A small network was shown many inputs. Here are its activations along a few directions, one row for each input.
Each table varies a few parts of the input and shows all the possible inputs, shuffled.
A made-up example of a description, with smaller parts first: line(6) and (point or ring(9) or (values(3) and ring(5))).
Shared parts are said once, and a part with two or three values counts as separate values.
(in the rows, 128 means zero)

Other details of the inputs vary at random and push rows far along three fixed directions, the same in every table; ignore that.

A family of inputs:
r1: [ 79 106 154 173  96 155 111 204 185 147  68 111 125]
r2: [ 99  95 201 114 159 177 139 129  96 183 194  88 144]
r3: [129 150  72 132  99  91 118 124 186  56  66 181 114]
r4: [135 155 123 154 111  94 115 150 157 108  44 172  98]
r5: [102  91 105 135 121 106 121 165 137 125 140  38  99]
r6: [168 173 122 125 136 133 123  65 129  84 133 197 162]
r7: [118  89 108 124 124  91 122 157 139 158 149  29  96]
r8: [138 163 164 138 123 187 131 113 127 133 104 217 182]
r9: [ 78  93 108 151  95 130 127 193 165 130  86 106 104]
r10: [121  91  64 101 121  75 135 142 125 135 155  37  79]
r11: [149 160 103 140 120  63 108 128 165  88  54 152  87]
r12: [197 165  82  74 162  85 139  25  78  74 198 149 148]
r13: [132 152 143 133 129 177 135 114 105 112 127 189 170]
r14: [167 138  85 105 140  44 125 111 112 128 123  79  69]
r15: [152 155  52 144  86  78 110 126 176  72  73 159 109]
r16: [ 91 123 187 146 137 207 142 145 125 139 121 192 174]
r17: [134 158 173 122 138 177 134  98 123 121 129 225 176]
r18: [133 108 177 118 174 116 137 124  80 179 170  66 107]
r19: [127 114  91 106 114  93 126 138 133 138 139  83  94]
r20: [113  93 184 100 160 167 147 116  74 194 213  82 142]
r21: [ 97 127 186 158 128 216 136 150 110 138 121 185 182]
r22: [140 112 141 115 151 152 139 108  78 169 200  76 140]
r23: [ 71  95 158 177  90 169 117 218 172 168  71 112 127]
r24: [200 164  89  87 158  89 133  28  93  92 193 147 145]
Description of these inputs: line(4) and (point or ring(5)).
Changing only the line(4) part turns r3 into r10. The same change can be made to r2. Which row results? -> r19
Which other rows agree with r21 in the line(4) part? List them by row number. -> r4, r9, r15, r20, r23
Change only the line(4) part in r1. List by row number the other rows that result. -> r7, r8, r23
Change only the line(4) part in r13. List by row number the other rows that result. -> r5, r12, r21

A family of inputs:
r25: [121  90 127 114 147 129 141 129  95 161 197  49 120]
r26: [168 182 121 132 121 119 117  88 138  85  84 220 149]
r27: [ 79  99 159 165 113 184 126 194 133 160 119  95 137]
r28: [119 141 127 149 104 154 122 142 151 114 101 164 150]
r29: [107 130 110 148  93 138 124 158 171 107  76 163 134]
r30: [167 158 113 116 135  97 130  79 125 107 128 162 125]
r31: [143 147 188 126 167 176 142  85  78 147 160 176 165]
r32: [114  95 119 115 131 125 136 135 115 147 161  73 123]
r33: [109 133 177 149 127 199 138 128 123 141 133 183 176]
r34: [ 99 110 184 136 138 160 133 155 117 171 135 112 128]
r35: [159 159 113 112 135 101 127  91 134 106 110 171 128]
r36: [143 149 175 118 151 192 137  85  92 141 175 179 189]
r37: [ 92  94 129 149 111 146 125 178 150 154 127  86 119]
r38: [129 138 167 121 151 150 134 113  99 141 142 151 138]
r39: [140 139  79 114 107  95 121 116 150  87 113 149 116]
r40: [ 76  76 155 136 121 163 130 189 133 177 150  61 118]
r41: [150 135 148 117 148 127 128 106 107 149 153 112 132]
r42: [127 137 165 132 140 186 137 117 101 138 155 162 178]
r43: [ 81 115 129 178  86 162 116 198 179 123  62 155 132]
r44: [106 115  94 141 101 120 124 165 157 112  93 113 111]
r45: [162 134 129  90 169 103 142  70  75 137 184 105 124]
r46: [ 80 112 132 164  91 165 120 196 180 130  64 148 132]
r47: [139 152 185 139 150 179 131 110  96 141 129 179 165]
r48: [125 133 110 147 111 103 116 153 165 122  80 131 101]
r49: [ 95  83 183 139 157 142 129 160 112 170 161  40 113]
r50: [155 113 105  87 156  68 135  88  92 144 182  57  98]
r51: [109 121 102 148 108 115 114 156 174  89  96 120 119]
r52: [166 142  75 115 122  56 120 114 133 104 118  97  92]
r53: [136 136 171 111 157 146 136  97  93 147 158 150 145]
r54: [161 160  81 111 121  65 121 105 144  84  99 158 102]
r55: [138 170 168 154 119 168 122 123 142 115  74 223 165]
r56: [106 113  84 151  96 113 118 172 164 109  92 105 101]
r57: [158 149 104 110 138  87 131  96 121 106 121 146 120]
r58: [102 101 102 129 111 119 124 165 142 127 123  82 101]
r59: [138 131  75 110 108  86 124 118 151  97 125 120 107]
r60: [140 110 133 115 154 107 135 118  96 156 170  76 110]
r61: [117 105 118 140 121  98 121 158 138 146 117  77  92]
r62: [167 148  88  99 135  65 131  81 125 104 131 125 106]
r63: [158 128 104  96 145 108 131  79  93 124 191  94 136]
r64: [146 132  59 109 111  76 126 116 147  88 117 120 109]
r65: [110 100 130 117 130 136 136 147 115 146 162  85 123]
r66: [140 160 158 124 138 148 127 106 129 121 110 202 148]
Changing only one part turns r32 into r50. The same change can be made to r36. Which row results? -> r41
Changing only one part turns r29 into r62. The same change can be made to r28. Which row results? -> r55
Describe the family of inputs behind these rows. -> values(2) and (point or (line(4) and line(5)))
Change only the values(2) part in r37. List by row number the other rows that result. -> r48
Change only the values(2) part in r30. List by row number the other rows that result. -> r33
